data =
89.27	172.17	-103.75	73.16
38.02	28.88	178.01	208.39
-155.75	140.74	-69.72	238.53
51.65	-226.13	-68.05	-26.88
212.64	-2.12	225.97	99.91
141.02	119.04	217.32	80.62
112.78	242.64	-205.96	229.08
-149.80	-129.14	148.21	218.56
8.59	243.52	-208.25	14.50
210.55	126.27	189.75	-223.61
112.53	-41.27	251.18	-201.04
120.37	225.85	-49.85	187.68
66.05	50.37	-211.47	26.72
150.91	207.26	197.47	-57.19
116.57	175.74	-153.15	38.84
Rows and columns are numbered from 0.
The entry at row 2, column 0 -> -155.75
Report the entry at row 2, column 1.
Answer: 140.74
The entry in row 1 and column 0: 38.02
The entry in row 1 and column 1: 28.88
Report the entry at row 0, column 2.
Answer: -103.75
The top-left entry -> 89.27
The entry just left of 189.75: 126.27
The entry just left of -103.75 is 172.17
The entry directly above 99.91 -> -26.88
Report the entry directly above 212.64.
Answer: 51.65
The entry in the bottom-right corner is 38.84
Report the entry directly below 126.27.
Answer: -41.27
Report the entry just left of 80.62.
Answer: 217.32
The bottom-left entry -> 116.57
Report the entry directly below the smallest entry.
Answer: -2.12
Report the entry directly below the largest entry.
Answer: -49.85
Report the top-right entry.
Answer: 73.16
Report the entry directly above the largest entry.
Answer: 189.75
The entry just left of -26.88: -68.05
Report the entry directly below 66.05.
Answer: 150.91
The entry just right of 178.01 -> 208.39
Report the entry directly above -2.12.
Answer: -226.13
Report the entry directly above 112.78.
Answer: 141.02
The entry directly below 141.02 -> 112.78
Report the entry just right of -149.80.
Answer: -129.14

Read these off the array that follows.
1) Report the entry just left of -0.22.
2) Report the entry just right of 3.68.
[[-0.59 -1.27  1.22  0.66 -0.50 -0.73 -0.62  0.77 -0.33  1.27  1.18 -1.32
   0.42  0.87  1.37 -0.59]
 [-1.24 -0.03  3.23  0.00 -0.85 -0.98  0.42  0.49 -1.01  3.34  2.89 -1.12
   3.19  1.72  4.27 -1.24]
 [-1.09  0.72  3.68  0.34 -0.40 -0.22  1.41  0.92 -0.89  3.50  3.35 -0.23
   3.72  2.01  4.44 -1.09]]
1) -0.40
2) 0.34

Questions about the matrix below. Rows and columns are numbered from 0.
1) What is the top entry of the column that holds the smallest entry?
2) What is the entry just left of the smallest entry?
3) What is the entry in the bottom-right corner?
4) What is the entry at row 0, column 1?
5) What is the entry at row 0, column 0?
6) What is the bottom entry of the column that holds the smallest entry?
7) What is the entry at row 0, column 2?
8) What is the bottom-left entry?
6  3  4  5  4  3  7  3  4  5  7  5  5  7
4  4  4  5  3  4  4  3  5  5  5  4  4  6
7  4  3  4  6  3  7  4  5  4  5  3  5  7
4  2  2  2  4  6  3  3  5  1  3  4  4  3
2  2  2  2  2  2  0  5  4  4  4  3  4  4
7  5  5  6  5  6  7  6  3  3  5  3  6  5
4  3  5  5  6  6  4  2  3  3  4  2  3  6
1) 7
2) 2
3) 6
4) 3
5) 6
6) 4
7) 4
8) 4

Read these off the array that follows.
1) Which number is the top entry of the column that holds the largest entry?
2) Which number is the entry just right of 540?
3) Which number is the bottom-right entry?
4) Which number is the entry just left of 889?
5) Which number is the entry just left of 368?
6) Which number is the entry in the bottom-left corner?
7) Which number is the entry directly below 768?
8) Which number is the entry just right of the largest entry?
219  705  389  219  447  676  242  252  532  644  808  985  395  250  806
834  634  378  537  765  256  241  307  708  812  391  309  612  365  543
354  853  316  419  864  844  540  889  975  343  772  494  368  423  916
970  535  671  897  585  245  274  731  281  406  408  610  659  615  760
828  506  462  563  489  640  493  322  465  779  932  456  439  213  208
986  318  521  505  427  400  570  969  234  824  376  332  861  601  484
541  961  289  479  802  722  856  576  826  221  215  564  795  960  608
664  240  234  374  909  419  590  517  609  640  259  231  738  361  832
332  366  329  774  684  484  293  933  562  905  922  850  299  353  868
846  891  835  907  416  768  839  935  320  283  816  420  494  316  765
773  430  908  235  902  541  542  510  884  856  653  358  480  558  288
938  983  658  399  755  974  837  343  841  562  464  570  364  861  519
674  893  933  711  846  872  781  978  754  514  267  903  411  759  560
458  832  526  305  255  522  869  476  310  958  906  909  562  887  843
1) 219
2) 889
3) 843
4) 540
5) 494
6) 458
7) 541
8) 318
